Here are a small network's activations along a few directions, averaged over the inputs that share one value of a field.
Values that are neighbours, or in one group, have similar rows; names and order tell nothing.

Other fields shift rows strongly along two fixed directions, in all tables alike. That doesn't count.
These rows show it; all are for the same value of a field, averaged over different records:
[19,-18,-28,-14,11,-15,-26,-23,15,-3,-4]
[-18,14,4,6,-1,-2,3,13,-6,-6,4]
[-32,26,19,11,-9,9,18,29,-16,-6,7]
[-20,8,12,-8,-27,48,37,18,-12,5,10]
[-14,18,-3,15,21,-41,-26,9,-3,-14,-2]
[-6,0,-2,-9,-11,21,11,4,-2,1,4]
[3,-11,-12,-15,-10,23,8,-8,4,4,3]
[-16,16,1,11,9,-23,-12,12,-4,-11,1]

Values of VUL:
ruz: [1,0,10,4,12,-18,-12,-10,-1,-10,-5]
nubo: [-5,-1,-3,-8,-10,6,7,2,0,9,1]
lamov: [-9,9,20,6,-3,-3,8,8,-9,0,-1]
kad: [-1,5,13,12,-10,24,24,11,-5,-4,2]
gefa: [44,-48,-23,-33,-10,35,1,-37,19,23,-2]
luz: [-5,8,-7,8,3,-6,-7,7,-2,8,5]
navi: [6,-7,-16,-9,3,-3,-12,-10,7,-2,-1]
vego: [5,-7,1,-9,9,-25,-13,-16,-1,-1,-9]
fid: [5,-1,17,-6,-6,9,19,-4,-3,4,-1]
kif: [11,3,-5,21,16,-25,-20,3,5,-2,-3]
vir: [16,-1,7,19,19,-24,-15,-4,4,-5,-10]
bibeb: [17,-9,-4,3,4,3,-2,-10,8,5,-3]
gugub: [0,-2,-2,-4,-10,8,6,5,1,7,2]
The values of VUL form a tree with 4 forks.
Name the neighbours of luz, in listed order.
Answer: gugub
Name the neighbours of fid, in listed order.
Answer: lamov
Name the neighbours of kif, in listed order.
Answer: bibeb
How many steps from neighbour to neighbour lead from vego to navi, at the fewest?
Answer: 4

Values of MUTI:
vuk: [45,-37,-18,-17,10,-2,-4,-37,19,21,-3]
sisuv: [-3,5,-14,-7,2,17,8,2,0,-16,2]
fod: [7,4,-25,12,7,13,-8,13,7,-3,6]
vudi: [21,-10,-4,-9,17,-40,-23,-22,19,-13,-18]
rireg: [-39,35,5,36,10,-32,-14,35,-14,2,9]
noso: [35,-30,3,-19,-20,46,20,-26,9,2,1]
sabis: [-20,25,27,17,-16,11,25,31,-16,20,6]
nuzo: [-26,9,-3,-26,-6,29,14,-6,-7,-14,10]
kulen: [-31,-4,28,-16,-39,50,40,30,-16,21,17]
bigu: [-4,25,8,38,14,-32,-18,21,-4,-11,2]
merim: [-8,8,-34,-15,3,-52,-36,0,5,-4,-1]
rilu: [25,-8,4,12,16,9,7,-20,6,9,-1]
gogi: [17,-22,3,-19,1,-13,-7,-30,-2,10,-15]
dosi: [-24,12,13,8,11,-26,-1,17,2,-15,-5]
nubi: [5,-11,7,3,-9,23,-4,-7,-8,-9,-9]
A value of MUTI combines one of 3 hidden first parts with one of 5 second parts; all combinations occur once.
Changing only the second part turns rilu into vuk. fod has the same second part as rilu; what does that change turn fod into?
Answer: rireg
Changing only the second part turns nuzo into sisuv. vudi has the same second part as nuzo; what does that change turn vudi into?
Answer: noso
